These are the activations of a small neural network, seen along a few directions. Each row is one input.
In each table, some parts of the input vary, and every possible input appears once, in random order.
Descriptions start from the smaller parts, as in this example, which fits no table here: one of 4 places along a line, together with either a single point or one of 11 places along a line or (one of 2 separate values, together with one of 8 places around a ring).
Shared parts are said once, and a part with two or three values counts as separate values.

Other details of the inputs shift rows strongly along two fixed directions, in all tables alike. That doesn't count.

Rows:
R1: [ -2 -45 -12  18 -26   6  51  27   3  -4  37  -8  28]
R2: [ -3 -41 -16  28 -18  -2  23   9  -9   4  37 -25   8]
R3: [-12  54 -10 -43  14  23 -15 -34 -35 -14 -50  -8  -1]
R4: [  9 -35  -9   9 -32   1  39  17 -17  12  19 -39  10]
R5: [  0 -38   7  15 -17   0  45  21  10   2  25   2  25]
R6: [ -9  70 -25 -62   6  29 -13 -39 -49 -24 -76 -14   1]
R7: [ -1   8  14   7  17  -8 -38  -1  23   3  -2  27 -22]
R8: [ -9  70 -10 -66  19  30 -18 -30 -53 -13 -68 -17  -3]
R9: [ -8  11   7  12  33  -6 -53 -10  22  -9   6  30 -30]
R10: [  4   3  22  -4  18 -16  -8   2  43  -3  -6  47  -1]
R11: [  5  17  26  -6  25 -13 -39  -2  29  10  -7  23 -25]
R12: [  1 -48 -21  27 -30   3  43  20 -22  10  42 -40  13]
R13: [ 10 -32   0   9 -19   4  38  17 -23  19  28 -36  10]
R14: [ -5 -15 -24   3 -16  10  22   2 -29  -1  14 -30   7]
R15: [ -3   6  16  10  37 -11 -56  10  22   1   8  26 -39]
R16: [  1  36  14  -1  20 -14 -36 -10  35 -14 -18  52  -1]
R17: [  0  -9 -22  10 -40   5  39   4 -14  -9   6 -10  39]
R18: [  2  68 -30 -78  -4  35  19 -38 -65 -10 -82 -39  21]
R19: [ -1  38  22 -15  37 -10 -52 -15  30   1 -27  36 -28]
R20: [  4  -6  40  23  36 -20 -53  12  40  13  21  36 -39]
R21: [  5 -29 -18   9 -39   0  63  -1 -15  13  18 -38  30]
R22: [ -4   8  28  17  35 -14 -49  -5  33   2   9  34 -33]
R23: [  1 -11 -19   1 -31   1  51 -11 -17   3   1 -33  26]
R24: [ -3 -12 -23  10 -40  13  56   6 -26  -5   5 -25  49]
R25: [-14  90 -32 -78   9  35 -15 -50 -60 -29 -95 -16   5]
R26: [  4 -24  29  35  18 -26 -42  16  50  11  30  35 -32]
R27: [ 10 -46  -3  25 -30  -7  34  19  -2  13  34 -27   7]
R28: [  3  -6  25  20  43 -20 -64  17  35   2  18  31 -47]
R29: [ 15 -28  -7   0 -31   0  50  10 -14  18  13 -45  18]
R30: [ -5   6   0  20  13  -3 -32   5  26 -14   3  35   4]
R31: [  2 -27   1  15 -16  -1  27   6 -11   9  28 -22   8]
R32: [  1 -34  31  31  10 -24 -18  23  60   3  32  57  -8]
Description of these inputs: one of 4 places along a line, together with either one of 2 separate values or one of 6 places along a line.
The inputs of R21 and R6 match in every part but the place on the line of 4. If R18 is changed in the same way as R21 into R6, which row does it become? -> R26
Which other rows does R31 become when the place on the line of 6 takes its other values? List them by row number. -> R3, R8, R13, R20, R22

Rows:
R33: [  0 -26  15  14   9  -6 -10  15  18   5  23   7 -20]
R34: [  6 -33  15  41   4 -16 -15  22  29  10  43  14  -7]
R35: [ -6  33  11   0  31   1 -47  -5   7  -8 -11  25 -17]
R36: [  5   1 -43 -29 -43  26  52   4 -63   0 -20 -53  36]
R37: [ -8  30  -2 -27  24   3 -11  -9  27 -20 -29  51   9]
R38: [  1  26 -26 -38 -19  18  28 -24 -45  -1 -37 -46  13]
R39: [ -3 -41 -39  25 -62   7  88  -4 -47   7  37 -69  44]
R40: [ -3  37   5  -7  26  -4 -48 -23  10  -7 -23  19 -22]
R41: [  2  34  14 -21  31   2 -47   0   7   0 -24  19 -23]
R42: [  2  29   8 -16  -6   1   7   2   9 -18 -28  30  31]
R43: [  0 -59  29  61  16 -27 -28  27  55   9  66  33 -25]
R44: [ 11 -46   5  48 -16 -28  -3  15  39  13  44   7 -13]
R45: [  4 -65  -5  39 -26 -12  26  32  13   8  50 -10   1]
R46: [  2  23 -10 -42  -4  20  24  -5 -49   7 -31 -42  12]
R47: [ -7  61   2 -40   5  12 -10 -35   5 -17 -66  37  21]
R48: [ -1   7  25 -13  32  -2 -29   0   8   6  -3  17 -34]
R49: [-14  21  -5 -10  19  14 -19 -11 -16 -15 -15   5  -8]
R50: [ 11 -32   0  13 -23  -9  44  -1  -8  21  25 -42   4]
What do these inputs look like to the network? -> one of 3 separate values, together with either a single point or one of 5 places along a line
The inputs of R40 and R43 match in every part but the choice among 3 separate values. If R39 is changed in the same way as R40 into R43, which row does it become? -> R49
Which other rows does R33 become when the choice among 3 separate values takes its other values? List them by row number. -> R38, R41
Which other rows does R46 become when the place on the line of 5 takes its other values? List them by row number. -> R34, R35, R36, R41

Rows:
R51: [ 27  -9  33  14   4 -22 -20  38  32  16  14  20  -9]
R52: [ -6  21 -11 -52  -4  39  14   7 -65  -1 -36 -28   9]
R53: [ 15  45 -49 -18 -28  19 -30 -33 -57   9 -47 -69 -15]
R54: [ 15 -31  53  19  11 -31  -3   4  37  30  31  -8 -32]
R55: [ -9  67 -27 -37  -2  17  24 -43 -48  -9 -43 -26  38]
R56: [  4   9 -27  14 -45   7  51   7 -30  -9  -5 -25  62]
R57: [ -2 -38 -13  14  12  -6  14   9  28   0  30  15  -6]
R58: [ -5 -16  33  51  -4 -28   4 -23  37   9  42  15  -7]
R59: [ -8  46  17 -41  69  11 -54  -2  -4   1 -28  20 -39]
R60: [  1   9 -14 -17  10   6 -26  15  18 -26 -18  38   3]
R61: [-12 -55 -31  41 -35   7  81  13 -27  -1  68 -49  47]
R62: [ 13 -52  36  47  16 -17 -25  62  47  10  64  36 -22]
R63: [ 10 -37 -35  -2 -52  -4  89  -4  -9  15  17 -47  43]
R64: [-11 -58 -32   4 -36  13  82  -7 -21  -3  19 -39  15]
R65: [ 12  35   4 -52  12   6  11 -11 -31  16 -35 -37   5]
R66: [  1  13  22 -12  14 -21 -20 -35  48   1 -20  34 -31]
R67: [  6  13  14  -9   2 -15 -31  -7  43   2 -28  47 -11]
R68: [-10 -38  37  23  33 -12  -9  19  20  19  41   4 -43]
R69: [ -7 -16  -2  34  -1   1  -9  23   9 -21  28  22  22]
R70: [-30  39  19  -3  47   9 -46 -33   2 -27 -18  30 -32]
R71: [ 13 -17  -7  16 -31 -19  17  26  37   4   6  20  17]
R72: [ 13  51  31 -48  20   8 -44  -7 -10  11 -58  11 -16]
R73: [-22  44 -25 -37  -5  43   2 -21 -60 -32 -46 -11  32]
R74: [ -8  15   0 -22  26   8 -48  -4  21 -18 -32  55 -20]
R75: [  1 -11  -4  30 -41  -1  40  -3 -15   3  13 -13  42]
R76: [  0 -29 -24  45   7 -20 -62  11  -4   0  41 -14 -52]
The inputs of R69 and R56 match in every part but one. If R76 is changed in the same way as R69 into R56, which row does it become? -> R53
What do these inputs look like to the network? -> one of 2 separate values, together with either a single point or (one of 3 separate values, together with one of 4 places along a line)
Which other rows does R57 become when the place on the line of 4 takes its other values? List them by row number. -> R60, R64, R74
Which other rows does R59 become when the place on the line of 4 takes its other values? List them by row number. -> R52, R62, R68
Which other rows does R75 become when the choice among 3 separate values takes its other values? List them by row number. -> R67, R72

Rows:
R77: [ -8  19 -19 -21  -3  21   9  -6 -37 -13 -20 -17  13]
R78: [ -4  -4 -12  -1  -8  10  13   8 -18  -6   3 -12  12]
R79: [  6  -5  17  21  10 -17 -26   8  35   5  13  28 -11]
R80: [ -1 -10  -1  -4 -14   2  36  -5  -8   2   3 -12  17]
R81: [ -6  -2 -11  -3  -9  10  23  -6 -20  -2   2 -19  14]
R82: [ -2  11  20  -5  27  -7 -30   0  28  -3  -8  36 -17]
R83: [  4 -17   3  25  -8 -12   3   6  17   6  22   4   3]
R84: [  1   4   6   5   5  -9 -13  -5  20  -1  -2  16  -6]
R85: [  2  10  11  -9  27  -1 -39  -8 -14  15  -4 -24 -45]
R86: [ -8  16   9 -10  23   1 -20 -13  11  -7 -11  20 -13]
R87: [  2 -10  10  19  -8 -16  10  -6  21   6  15   4   4]
R88: [  2  24   7  -5  15  -4 -30  -7  13  -4 -16  21  -9]
R89: [  8  20  26  -2  18 -16 -32  -2  37   0 -14  39 -11]
R90: [ -5  18   8 -10  27   2 -34  -1  10  -9 -13  26 -15]
R91: [  3 -19   9  14  -1  -6   5  16  15   5  19   9   3]
R92: [  0 -28 -11  11 -24   4  43  10 -14   5  22 -25  22]
R93: [ -3 -21  -4  28  -6  -9   0   1  11   0  25   1  -4]
R94: [  7 -36  13  20  -8 -11  18  24  26   8  29  12   5]
R95: [  1  17 -20 -24 -13  15   9  -5 -26  -9 -26 -12  16]
R96: [ -5  29  -2 -11  18   3 -36 -12   4 -11 -23  19 -14]
R97: [  6  10  17   1  14 -12 -30   3  34   0  -8  35 -12]
R98: [ -1  -2  12  25  12 -15 -26  -3  29   3  15  22 -15]
R99: [ -9  16   3  -6  24   3 -28  -7   5 -10  -9  19 -15]
R100: [  6   1 -24 -32 -20  22  35  -6 -70  14 -14 -78   0]
R101: [ -6  41 -20 -36  -1  15   3 -29 -28 -12 -44 -11   8]
R102: [ -1 -13  -9  -5 -14   7  34   1 -12   0   3 -14  16]
R103: [ -7  36 -17 -37   6  24  -5  -7 -36 -16 -39  -7   9]
R104: [  5  14  16   3  16 -11 -36   3  28   0  -7  32 -12]
R105: [ 10 -53  17  32 -23 -17  40  29  30  16  44   4  16]
R106: [ -1  34 -11 -42   2  21   5  -5 -30  -9 -41  -6  15]
R107: [  2  34  -5 -28  -6   6   9 -22 -13  -4 -37  -5  14]
R108: [ -4  21 -17 -14  -5  13  -5  -8 -22 -10 -21  -7   8]
R109: [ -9  33 -23 -18   0  17  -9 -21 -33 -14 -29 -12   4]
R110: [  8 -45 -21   6 -38   9  59  10 -55  25  31 -88   5]
R111: [ -5   8  -3  11   6   0 -23  -4   4  -6   1  10  -8]
R112: [ -2  30 -23 -31  -6  18   1 -12 -30 -12 -37 -10  11]
R113: [  2  18  19 -16  17  -2 -14  -2  17  -1 -19  27  -5]
R114: [  2 -29   6  21  -8  -7  16  16  12   6  28   1   7]
R115: [ -3  -3  23  10  18 -14 -15  -5  32   3   9  27 -12]
R116: [  0  25   1  -9  13   3 -36  -1   4  -8 -20  21  -7]
R117: [ -2  23   2  -5  15   1 -38  -3   6  -9 -16  22 -10]
R118: [ -4 -36  -2  33 -10  -4  16  16   3   2  41  -8   5]
R119: [ 10 -32 -26 -13 -39  16  62  11 -65  23  14 -88   9]
R120: [ -4  34 -23 -33  -2  17  -4 -17 -30 -13 -40  -9   8]
R121: [ -5  18 -18  -9  -6  12  -3  -9 -23  -9 -17 -10   8]
R122: [  3 -25   3  26 -10 -15  10   3  23   6  24   4   2]
R123: [  3   6  14   8  13 -13 -27  -2  33   1  -1  30 -14]
R124: [ -2 -31   5  20  -7  -7  21   8  15   4  29   2   4]
R125: [ -9   5   3  10  16   1 -20  -1   2  -9   8  11 -10]
R126: [  0   2  21   1  15 -10 -10  -2  25   2   1  25  -8]
R127: [  3 -38   7  32  -8  -9   8  29  17   5  39   6   4]
R128: [  1  19  20   4  16 -15 -27 -12  32   1  -9  29 -12]
R129: [  3 -21  12  10  -1  -6   9  15  21   4  16  14   1]
R130: [-11  13 -17 -16   1  16   8 -12 -28 -12 -13 -14   6]
R131: [ 10 -56   4  42 -31 -19  36  24  29  14  48  -4  14]
R132: [ -5  12  -1   5  12  -3 -27  -8   9  -6  -5  15 -13]
R133: [ -1 -12 -14  -7 -13  10  25   9 -18  -3   3 -14  15]
R134: [  9 -21  17  26 -10 -22   8   7  35  10  22  14   4]
R135: [  2 -35   1  19 -10  -4  17  24  10   3  29   1   7]
R136: [ 10 -18  -3   6 -33  -5  47   4  -2   7   8 -19  28]
R137: [ 10 -13  14   0  14  -8 -24  14  -4  20  13 -18 -36]
R138: [  5 -38 -13  10 -23   6  37   3 -44  24  30 -76  -8]
R139: [  1  -3  13  24  11 -16 -27  -1  31   4  15  24 -14]
R140: [ -2 -17   7  18   2  -6   3   6  12   3  22   5  -1]
R141: [-10  33 -20 -37   6  23   2 -14 -37 -16 -36 -11   7]
R142: [ -3  40  -6 -48   3  19  13 -18 -26  -8 -49  -5  14]
What do these inputs look like to the network? -> one of 6 places along a line, together with either a single point or (one of 2 separate values, together with one of 5 places along a line)
The inputs of R112 and R120 match in every part but the place on the line of 6. If R79 is changed in the same way as R112 into R120, which row does it become? -> R88
Which other rows agree with R109 in the place on the line of 6? List them by row number. -> R81, R86, R87, R93, R98, R101, R115, R125, R130, R138
Which other rows does R128 become when the choice among 2 separate values takes its other values? List them by row number. -> R80
Which other rows does R92 become when the place on the line of 6 takes its other values? List them by row number. -> R81, R91, R106, R114, R140
Which other rows agree with R84 in the place on the line of 6? List them by row number. -> R77, R83, R92, R96, R102, R107, R110, R121, R126, R141
